Each row below holds a small network's activations on one record, seen along a few directions.
Each row is followed by the record's values for the fields GUZAK, GOMAM, BIVO, ROF.
Not every record has every field; a missing one is written missing.
Other fields move the rows too, some of them a lot.
Strong random noise was added to every row along 12 fixed directions; ignore it. To show where, here is one row again and again, with new noise each time:
[ 345  273 -717  -59 -226  120  117 -309  333  167  -74   32   94 -389
  -87 -232  202 -693  175 -195 -280  201  230    7  -74  419  103 -230
 -194]
[ 226 -307  -10  -73  132  115  243 -179 -108 -141 -128 -202 -189 -246
 -233  -37  -60 -172  -67   43  117  322  129   17  454  -37 -131    1
 -693]
[  80    8  161  -68 -245 -144 -130  -49  276  -72   82 -184   58 -483
   -5  -26   33 -290  288  -91 -163  263 -102 -359 -153  -24  -97  383
   -2]
[-545   46  852  -80  333  375  190  253 -232   31 -309 -342 -357  568
 -264  387 -352  272  389  -30  258 -221  360  -85 -327   44 -237  -70
  169]
[ 203 -245  173 -192   53  343   12  -18  167   58 -323 -194  104  -74
 -228  -48   87 -365  260 -328   45   23  350 -177 -227  110 -166   87
 -457]
[ 225  -49  476 -466 -122  264  708   39  137  236   -4 -131   70  519
 -700 -213  208   22 -238  367  120 -305  -59 -394 -248  102    6  -47
 -582]
[ 131 -117  224 -148 -207  -94 -576  483   47 -101 -233  105  209  271
  200   28  295  -40  -70  -54  -92 -273   70 -272  -27   29   11  227
  167]
[-316  426  160 -161  168   58   29  -32 -381  105  153 -222 -698    9
  233   25 -295   12  121  215  -91  466  107 -220  386  144  -28 -135
   10]
[  31  167   73 -157 -466 -258  -86 -131  293 -181  129 -149   72 -281
  -45   49  -46  -83 -145  264 -215  242 -335 -147  257  104  -15  158
  136]
[-239   27  100  754  169 -433 -213 -272   31 -126  546   44  -92 -166
   79  -93 -110  170 -198 -145 -104   18 -322 -120  140   89  -46 -266
   31]
[-475  249  325  448    0 -441 -238 -195 -167 -374  277 -180 -471 -141
   76  320 -528  229 -257  355 -165  233 -404   15  662  201 -141 -189
  351]
[  35   13 -202  -36 -166 -295 -469  325   77  206 -116  282  110 -197
  437 -130  307 -241   59 -337  -26   69  317  -78  -98 -240  199  329
  513]
[ -82  327  277  510  325  106  500  249 -159  284  359  396 -442  166
  -47 -280  312   12  319  -46  128 -350   98 -712 -623 -120 -110  117
  -44]
[-451  614 -135  432  105  -27  501 -325 -138   37   39  118 -781 -346
  -40  210 -453 -169   70  196   33  317  154  153  343  144 -130 -214
  459]

[-172 -214  711  782  252  110  -66  -31  271  153  264  347  168  363
 -205 -220  158  193 -243 -441  146 -674 -113 -470 -603   76 -262 -159
 -160] : GUZAK=bomuv, GOMAM=nov, BIVO=vopel, ROF=dalor
[ 107   45 -112  203 -103  398  246  209    5 -445 -528  435 -269 -403
   79  336  -40  -97   57  134  331   -2  161  121  403 -298 -449  582
  113] : GUZAK=missing, GOMAM=missing, BIVO=nor, ROF=missing
[  96  -10   66 -194   79  198  323   79   40  336 -108  133   36  129
  -75 -231   87   48 -168  -33  326  -91  396   47  -95 -297   71  140
  -85] : GUZAK=gid, GOMAM=vurir, BIVO=vopel, ROF=telev
[-201  388  227 -363    1  746  -59   -4 -119 -303  -37 -279 -117  560
  294  130 -126  624   43   76  138  124   45  100  450  150 -358 -226
 -244] : GUZAK=zaf, GOMAM=vurir, BIVO=vopel, ROF=dalor
[  51 -365 -374  819  311  -65  317 -297  286  -45  161  170  478 -133
 -492  -33  205 -104  187 -464   49 -438    3  247 -672  138   -2 -463
 -222] : GUZAK=zaf, GOMAM=vurir, BIVO=nor, ROF=missing
[ -89   19  144   85  244   29   44 -118  -20  -18  254 -148  -48 -187
  129 -141   33  186  371 -414  165  183  110  -76 -241 -382  -64  178
 -118] : GUZAK=gid, GOMAM=missing, BIVO=rimam, ROF=missing
[ 174  103  126    6  249 -204 -120  205 -449  -49  468 -406 -424  174
   24 -253   86 -185  478  281 -399   52 -271 -840  -70  329   44  -68
 -580] : GUZAK=zaf, GOMAM=nov, BIVO=kadu, ROF=missing
[ 244  349 -419  172  -77  454  558 -239  207  158  277  161 -184 -492
  102 -355  178 -256  388    3   34  221   21 -296 -257    3 -167   93
 -484] : GUZAK=bomuv, GOMAM=vurir, BIVO=vopel, ROF=dalor
[  67  375  387 -194 -374  147 -156   65  265   97 -317  359  -18  332
 -138   59   98 -301 -348  143 -281 -476  -47 -444 -199  437 -192  -55
  372] : GUZAK=gid, GOMAM=vurir, BIVO=rimam, ROF=missing
[-137  414  141   41 -103  626    4 -200   87 -206  -47  184 -502   13
  581  -17   46  337   39 -277  129  431  126 -295  406  -75 -602    4
 -136] : GUZAK=gid, GOMAM=nov, BIVO=kadu, ROF=missing
[-293  339  453 -371 -113   82 -159  402  -33  281  105 -153 -151  469
  122   -5    9  104  168  268 -129 -155  -40 -425 -354   57  122  134
  372] : GUZAK=gid, GOMAM=missing, BIVO=vopel, ROF=dalor
[-406  208  -46  307  259 -349 -250 -519 -226  423  347   35 -381 -239
  111 -183 -493 -235 -563   60 -311  353 -159   11  379  485  169 -576
   84] : GUZAK=missing, GOMAM=vurir, BIVO=vopel, ROF=dalor
[-197 -399   42  130  461 -113 -113   82 -375  143   -7 -275 -103  228
 -156   37 -207   18   49 -143   84  -48  278  213   43   11  223 -368
 -249] : GUZAK=zaf, GOMAM=nov, BIVO=nor, ROF=missing
[-271    3  -45 -347   91 -691 -244  136 -350  272  407 -357  -99  248
  139  -96 -105  201  -76  151 -150  178  -78   63  167 -123  449 -130
  319] : GUZAK=zaf, GOMAM=vurir, BIVO=kadu, ROF=missing
[-241 -211   72  330  154  216 -391 -102  313   68 -446  145  257  -29
  102  218 -181 -326  311 -624   10 -200  318  197 -378  267 -207 -275
  280] : GUZAK=missing, GOMAM=vurir, BIVO=kadu, ROF=missing
[-214   89  211  590   28 -314  341  157  -78 -209  396  353 -203  246
 -120   21   31  549 -328  411  304 -451 -335  -16   74 -409  -58  224
  369] : GUZAK=gid, GOMAM=missing, BIVO=seka, ROF=missing
[ 224  -18 -574  309  105 -752 -669  549 -296 -169  449 -201  178   40
  277 -126  308 -109  395  151 -445 -274 -241 -152 -122  121  555   48
  170] : GUZAK=zaf, GOMAM=missing, BIVO=vopel, ROF=telev
[-361 -225  342 -249  256  399 -793  296 -171   91 -489 -337    2  483
  252  235 -282  -40  335 -403  -65  -57  559  101 -127  314  -91 -283
   29] : GUZAK=missing, GOMAM=vurir, BIVO=vopel, ROF=dalor
[  42  789 -639  539   53 -436  219 -290  -78  -17  589  309 -323 -128
  200 -200  255  -32  241  -15 -427  129 -274 -193 -250  329  163 -539
  312] : GUZAK=gid, GOMAM=nov, BIVO=rimam, ROF=missing
[-123  -46 -173 -153 -235  -53  -65  781  -29   32 -637  315  319  718
  -37  395  289  226   87  168  205 -636  317  468 -365  -82  326   13
  891] : GUZAK=missing, GOMAM=nov, BIVO=vopel, ROF=dalor
[-134  320 -110  139 -188 -212  483  -87   95  -55  289  -30 -120 -204
 -208  147  -88   70  230  306  -66  100 -357    8 -193   -2   60   37
  327] : GUZAK=missing, GOMAM=nov, BIVO=nor, ROF=missing
[  12  -20 -490 -182   22 -102    3   40 -223  293  -99  271  -61  -87
  351 -197  107   23 -423  -71  241  256  325  521  520 -341  275   19
  223] : GUZAK=zaf, GOMAM=vurir, BIVO=vopel, ROF=dalor
[ 163 -259  -57   75  -82  -51 -307  104    0  156 -371  475   -2 -213
  138  -51  -21 -409 -595   39  -47 -100   48  -94  317  105    3   38
   35] : GUZAK=missing, GOMAM=vurir, BIVO=nor, ROF=missing
[  -8  110 -459   98   69 -540  152  -88 -256  -80  727 -304   88 -201
   93  -73   13  270  336  239 -309  260 -512   76 -153  -37  452 -162
  -43] : GUZAK=missing, GOMAM=nov, BIVO=rimam, ROF=missing
[  20   24  454  -15  -15 -285  309  354  -50  -62 -193  224 -103  193
 -490  202   55 -112   77  341  -23 -537 -204 -331 -456  -32  -23  388
  347] : GUZAK=missing, GOMAM=missing, BIVO=rimam, ROF=missing
[ -15 -170  221 -397  -64  219  103  105   94   74  -30 -338  255  188
 -121   34   65  236  175   31  131    3    9   79 -316 -130   14  125
 -122] : GUZAK=gid, GOMAM=vurir, BIVO=vopel, ROF=telev
[-336  -20  174 -177   70  142   66  -13  -41  -76   38 -438   36  462
  -66  176 -266  530  -94  110  213   -9   57  456  251  -82   92 -234
   51] : GUZAK=gid, GOMAM=missing, BIVO=vopel, ROF=telev
[-162  160   87 -158 -381  216 -486 -310  482 -272 -293  -74  494 -122
  357  369  -93  151   81 -492  -82  231   84  420 -114   75 -228   87
  597] : GUZAK=gid, GOMAM=nov, BIVO=seka, ROF=missing
[ -81   82  -84 -458  -59   -9   17 -257  -22  -20  101 -563    4 -137
  -48   43 -190   31  176   48  -84  573  -46  126  228  151  103 -138
 -203] : GUZAK=zaf, GOMAM=nov, BIVO=vopel, ROF=dalor
[  64 -616   63 -178  -23    3 -251  -96   86  -42 -617  111  362    2
 -107  246 -111  150 -688 -360  460   23  296  805  495 -341   30   58
  142] : GUZAK=gid, GOMAM=nov, BIVO=rimam, ROF=missing
[  33   -1 -150 -356 -210  148  -47 -452  160  -32   19   -2   96 -318
  262  -62 -195  254 -521 -191  193  603  -23  498  738 -222    0   52
 -115] : GUZAK=missing, GOMAM=nov, BIVO=rimam, ROF=missing
[-188  444 -316   55   66  173   47   -4  -59  214  479   83 -228 -120
  433 -241   50   81  244   13  -87  273  -71 -283 -169  -25   92 -114
   43] : GUZAK=zaf, GOMAM=missing, BIVO=nor, ROF=missing
[ 572   31 -297  -42 -176   22  179  352 -129 -359 -100  308  303  191
  -93   37  522   79  -32  310  -43 -446 -190   26  -19  -90   96  265
  -92] : GUZAK=gid, GOMAM=nov, BIVO=rimam, ROF=missing
[-121  193  298   94 -315  -94  355   73   46 -178   67  212 -292  -74
 -155  200  -74  160 -324  547   97  -38 -346 -185  300 -130 -152  226
  217] : GUZAK=zaf, GOMAM=nov, BIVO=nor, ROF=missing
[ -69  213 -510  -56 -216  102   84  -72  224  299   78  230  278  169
   94 -165   63  -25 -290   30  -52 -125   17  270  -61  222  280 -431
  256] : GUZAK=missing, GOMAM=vurir, BIVO=nor, ROF=missing
[ -61 -186   39 -190  130  -88 -624 -253  -85   25  116 -429  -22 -233
  285  -66 -231  -95   83 -338 -214  498   74  -24  259  114   98 -195
 -302] : GUZAK=gid, GOMAM=nov, BIVO=rimam, ROF=missing
[ 265  512 -349 -603 -302  559  -68  154  202  106 -272  119  260  147
  449  -18  391   26  377 -276   30  108  363  136 -323  -25   30  315
  393] : GUZAK=gid, GOMAM=nov, BIVO=seka, ROF=missing
[-228 -574  724 -471  160  109 -586  -85   85  514   36 -259  267  304
  254 -314    9  183 -322 -691  210  260  302 -246  -58 -250   -1   12
 -337] : GUZAK=zaf, GOMAM=nov, BIVO=kadu, ROF=missing

Which values does each new row have?
[-268  282  252  260   13  329 -575 -374  145 -326  147    3 -173  -89
  414  125 -397  173 -205 -185 -179  259 -248  -31  517  389 -441 -269
 -112] : GUZAK=missing, GOMAM=missing, BIVO=nor, ROF=missing
[-325 -346  410  278  189  370 -449 -471  227 -391    0 -372  208  -92
  250  242 -386  514  -17 -709  302  277  127  472  310 -137 -410  -77
 -136] : GUZAK=gid, GOMAM=nov, BIVO=seka, ROF=missing
[-104  277 -293  -84   59 -673  396 -268 -236   79  142 -285 -352 -375
 -409  151 -383 -398  110  431 -243  229  -82  297  116  110  330   46
  545] : GUZAK=gid, GOMAM=vurir, BIVO=seka, ROF=missing
[-132  517  348  -62   90  -41  312  112 -338  535   17  579 -673 -169
  156 -134  -26 -301 -196  233 -103   83   30 -613 -213   -7   56  321
  407] : GUZAK=missing, GOMAM=nov, BIVO=rimam, ROF=missing
[ 351  211  -41 -160 -383  259  166  -71  297 -298  -84 -215  -75 -148
 -193   50   81 -321  517  257 -304   -8 -196 -537 -163  304 -355   65
 -395] : GUZAK=gid, GOMAM=vurir, BIVO=kadu, ROF=missing
[ -89 -173  238  264  290  -38  -96 -130 -215  -43  278 -111 -330   92
   28 -154 -199  185 -321  120   47  111  -56 -131  456  -11 -114 -221
 -475] : GUZAK=gid, GOMAM=vurir, BIVO=vopel, ROF=telev
[-181  177  -55  628  -93   88  246  452 -131 -439 -240  405  -43  422
  -78  488  103  325  202  416   76 -665 -163  126 -258  129 -150 -121
  475] : GUZAK=missing, GOMAM=nov, BIVO=vopel, ROF=dalor
[  47  176 -307 -110 -157   58   45 -230  254  302  184  219  158  503
  106 -465  332  124 -497 -235   16  -67  138   30  162  103   94 -546
 -177] : GUZAK=zaf, GOMAM=missing, BIVO=kadu, ROF=missing
[ 564 -395  -16   25  -88  279 -309  -32  252 -212 -338   98  366 -273
 -131  -70  228 -473 -143 -261 -109 -209  -16 -145   53  222 -284  176
 -557] : GUZAK=zaf, GOMAM=vurir, BIVO=nor, ROF=missing
[ -65  181  -34 -152 -131  -25 -161 -317  277 -278 -123 -258  374    6
  -46  221 -102  228  117 -354  -58   90   -9  553  -42   68  -78 -180
  416] : GUZAK=gid, GOMAM=vurir, BIVO=rimam, ROF=missing
[ -91 -522  416  349  216  241  251 -453  -47 -295 -254   19 -240 -478
 -248  186 -462   73 -420   62  290  335  -94  168  608  -74 -508   12
 -672] : GUZAK=missing, GOMAM=vurir, BIVO=vopel, ROF=dalor
[ -49 -264 -169  372 -273  224 -188 -224  518 -443   14  111  535 -153
  271  163   30  454 -162 -458  306   61 -129  507  224 -330 -282  -38
   65] : GUZAK=zaf, GOMAM=nov, BIVO=nor, ROF=missing
[ 439  170 -282  158 -398 -101  127  174  155  -89 -218  532 -203 -436
  -24  -64  205 -619 -237  258  -71  -80  -45 -337  220    1 -118  355
   81] : GUZAK=zaf, GOMAM=nov, BIVO=nor, ROF=missing
[ 380 -289 -156 -509  -71  256  -83  390  -41  484 -278  521  370  626
  190 -381  634  128 -560 -160  277 -422  405    8  -82 -313  282   -5
 -162] : GUZAK=gid, GOMAM=vurir, BIVO=rimam, ROF=missing
[ 128 -253  170  344   16 -142  408  399 -203 -598 -240  107  -63   22
 -409  478  -50  284   67  649  296 -463 -158  190  102 -364 -139  520
  185] : GUZAK=gid, GOMAM=vurir, BIVO=seka, ROF=missing
[-342   83  330  204  105  276  395   93  -22 -102 -267  133 -121  607
 -139  322  -14  485  138  -88  270 -388  197  110 -286 -116 -344 -316
  260] : GUZAK=gid, GOMAM=vurir, BIVO=kadu, ROF=missing
[-276 -144   28 -386 -202   24    3  -77   92  152   95 -258  323  228
   94   -4 -181  540 -337  142  215  187  -79  483  214 -181  221 -173
   31] : GUZAK=missing, GOMAM=vurir, BIVO=vopel, ROF=dalor
[ -95   56  318  -89  -63 -460   -4   78   -7  133 -128   39 -206   50
 -194  -37 -119 -228 -299  170  -89  -28   84  -84  131  -21   74   57
  389] : GUZAK=gid, GOMAM=vurir, BIVO=vopel, ROF=dalor
[ 210 -182 -197  187  350 -149  373 -163 -363  -19  388  -75 -601 -511
  217 -328  182  -50  408 -166   29  715   33 -495  175 -438 -171  140
 -770] : GUZAK=gid, GOMAM=nov, BIVO=kadu, ROF=missing
